These are the activations of a small neural network, seen along a few directions. Each row is one input.
Each table varies a few parts of the input and shows all the possible inputs, shuffled.
A made-up example of a description, with smaller parts first: line(6) and (point or line(9) or (values(3) and ring(8))).
Shared parts are said once, and a part with two or three values counts as separate values.

Other details of the inputs vary at random and push rows far along two fixed directions, the same in every table; ignore that.

Rows:
R1: [ 15 -13 -29   8 -12  11  19   0  -8   3  -9]
R2: [ 14 -10 -32  15  -1  12  12 -11  -4  -6 -10]
R3: [  8  50  12  22 -16  36 -37 -13  22   3  35]
R4: [-16  -8  16 -19   4  -5  -5   4   1  -1  -9]
R5: [ 12 -15 -28  11 -16   2  17  -7  -4   8  -3]
R6: [-18  -9  18 -18  -2  -8  -2   4   7  -1  -3]
R7: [ 21 -16 -25  19   9   4  17   0  -4   4   4]
R8: [-15   0  14 -16   3 -15  -6  -1 -10   0  -9]
R9: [ 13 -17 -25   8 -17   7  22   0  -3   3  -5]
R10: [ -4  -2  19  -4  21 -18  -4  11  -1  -5  -1]
R11: [-14  -2  13 -11   9 -11 -10   2  -1 -14  -8]
R12: [ 10 -15 -24   7 -11  15  13  -6   4   7  -5]
R13: [-13   0  19 -19   2  -9  -3   6  -8  -5 -10]
R14: [ -7  -2  19  -7  22 -20  -1   9  -7  -3   2]
R15: [ -4   0  20  -3  21 -19  -3  10  -4  -4  -2]
R16: [-15   6  11 -14   5 -15  -5   7  -3  -7  -8]
R17: [-15   7  11 -15   8 -14  -4   4  -6  -6 -11]
R18: [ 12 -15 -30  10 -13   2  15  -7  -6   8  -6]
R19: [ -8  -7  28 -19  13  -6  -5  -1   7  -4   3]
R20: [-16   2  12 -14   1 -18  -3   8   2  -6  -5]
R21: [ 13 -14 -28   9  -7  18  17 -11  -2   7 -11]
R22: [  8  49  12  25 -19  36 -33 -13  24   4  37]
R23: [ 10  -3 -29  10  -9   5  12  -2  -1   1  -5]
R24: [ -6  -5  19  -5  21 -16  -4  11   2  -3   2]
R25: [ 14 -17 -28   7 -14   8  20   0  -6   2  -8]
R26: [  8  56  13  20 -23  35 -35 -15  14  17  37]
R27: [ -8  -1  23  -6  21 -17  -4  10  -6  -3   7]
Each input here is: point or ring(6) or (line(4) and values(5)).
Question: Which other rows belong to the same alternative as R15? List them by row number.
Answer: R7, R10, R14, R24, R27

Rows:
R28: [ -9 -16 -23 -12 -22  -3  13  -3  -5  -8 -24]
R29: [-16 -12  -7 -19 -18  -5   4  -1  -2  -9 -20]
R30: [-27  33  33 -19 -19   0 -32  -4   5   3   7]
R31: [-17 -11  15 -23  11 -26   3  11 -12  -6 -17]
R32: [-15  33  38  -5   4  -8 -27  10   5   0  16]
R33: [ 15  21   1  14 -12  26  -8  -5  11  13  23]
R34: [  6 -13  -9   5   8 -10  14   3  -4   0  -2]
R35: [ -2 -24 -31  -8 -24   5  19  -5  -2  -5 -23]
R36: [17 19 -4 22 -2 18 -8 -5 10  8 23]
R37: [ 26 -17 -44  20 -10  15  28  -4  -7  10  -5]
R38: [  8  27  10  16   1  13 -16  -2  10   6  25]
R39: [-15  27  40  -7   5  -5 -25   9   8   1  18]
R40: [-19 -15  17 -20  22 -24  -1   8  -4 -14 -14]
R41: [-16 -12  16 -15  21 -27  -1  10  -7 -12 -13]
R42: [ 11 -14 -15   8  -2   2  14   0  -4   4   0]
R43: [ 15  22   4  18 -12  26 -11  -6  12  12  27]
R44: [-14 -13  16 -16  21 -32   2  13  -8 -10 -11]
R45: [ 12   8 -22  12 -33  31   0 -17   9  16   8]
R46: [  3 -11 -14   1   3  -6  11   1 -11  -3 -13]
R47: [ 12  37   2  17 -14  25 -15  -5   7  13  24]
R48: [ 25 -14 -45  22  -5  16  24  -9  -7   3 -12]
R49: [  5  36  10  10 -10  16 -18  -1   5   9  20]
R50: [ 22  17 -18  27  -6  31  -5 -13  11   7  19]
R51: [-10  -3  12 -11   7 -20   0   9  -9  -4  -7]
R52: [  4 -12 -14   3   9  -5   9  -3  -7  -7 -12]
R53: [ 22   8 -16  22 -11  30   1 -11   8  10  16]
R54: [ 17 -11 -25  12  -7  11  17  -3  -3   9   0]
R55: [  3  11 -12   4 -30  23  -6 -14   7  12   5]
R56: [ -8  21  24  -2   9   4 -22  -2   7  -4  11]
R57: [-15 -22  20 -19  16 -26   6  14  -3  -6 -10]
R58: [ -9 -13  11  -8  17 -16   0   6  -1  -7  -5]
R59: [-10 -11  15 -10  11 -17   2  11  -2  -3  -3]
R60: [-12  -7  13 -14  12 -12   0   4  -3  -7 -11]
R61: [  6  37  11  16   0  14 -24  -4   9   3  22]
R62: [-27  30  34 -21 -18   0 -30  -4   6   3   7]
R63: [ -8 -14  14 -10  17 -15   0   6   2  -6  -4]
R64: [ 26 -26 -43  19  -4  17  28 -10  -2   5 -11]
R65: [ 10  -8 -17  11   0  -2  13   3  -6   2  -3]
R66: [ -1  -6  -1  -1  10 -19   7   7  -8  -4  -5]
R67: [ -1 -23 -27  -8 -24   8  17  -6   1  -3 -20]
R68: [-14 -21  -3 -22 -17  -2   7  -1   3  -7 -19]
R69: [  6  22   9  11   0  19 -18  -9  10   2  18]
R70: [ 10  -6 -22  10   6   0   9  -3  -5  -5  -9]
R71: [  4  39  12  11  -6  20 -22  -6   8   4  17]
R72: [  7 -15  -8   5   7  -8  14   3  -3   1  -1]
R73: [ -8  16  26  -5   3   5 -18   0   6   0  12]
R74: [-17 -15  18 -16  21 -25  -1  10  -4 -11 -11]
R75: [ -3 -17   0  -7   9  -7   8   1  -3  -5 -13]
R76: [ 18 -14 -25  11  -7  14  18  -5  -1   9  -2]
R77: [ 14  33   3  20 -13  26 -15  -6  10  12  29]
R78: [  4  14  16   7   5   6 -13   0  11   4  21]
R79: [-17 -20  20 -20  22 -22   0   8   0 -12 -12]
R80: [ -4 -11   1  -9   3  -8   9   5  -6   1  -9]
R81: [ 19  -2 -24  20  -1   4  14  -2  -3   4   4]
R82: [-14 -12  14 -15  20 -33   1  13 -10 -11 -12]
R83: [-17  27  40 -12   4   1 -27   3   7  -1  15]
R84: [  4 -12 -15   4  10  -6  10   0  -5  -7 -11]
R85: [-23  -9   8 -24 -13 -12  -2  -2  -3  -1 -14]
R86: [-23  24  45 -18   9 -10 -28   7   2  -5   8]
R87: [  3 -10 -11  -2   0  -4  12   2  -9   2 -10]
R88: [  4 -11 -16   3   9  -7   8  -2  -9  -7 -14]
R89: [  6 -23 -13   1  10  -2  12  -3  -2  -5 -10]
R90: [ 18  -5 -26  17  -7   8  15  -3  -6   6   1]
R91: [ -4 -13   4 -10   4  -7   7   4  -4   2  -7]
R92: [ 13 -17 -14   9   4  -1  16   0   0   3   2]
Question: What is each input in this table made of?
Answer: line(5) and (values(2) or ring(11))
Question: The inputs of R84 and R70 match in every part but the line(5) part. If R52 is changed in the same way as R84 into R70, which row does it become?
Answer: R88
Question: Which other rows agree with R74 in the line(5) part? List them by row number.
Answer: R34, R35, R37, R38, R39, R40, R56, R60, R77, R80, R83, R85
Question: Which other rows does R62 become when the values(2) part takes its other values? List them by row number.
Answer: R29
Question: A walk changes only the line(5) part. It starts at R46 and steps to R86. List the rest of the walk in order.
Answer: R83, R73, R53
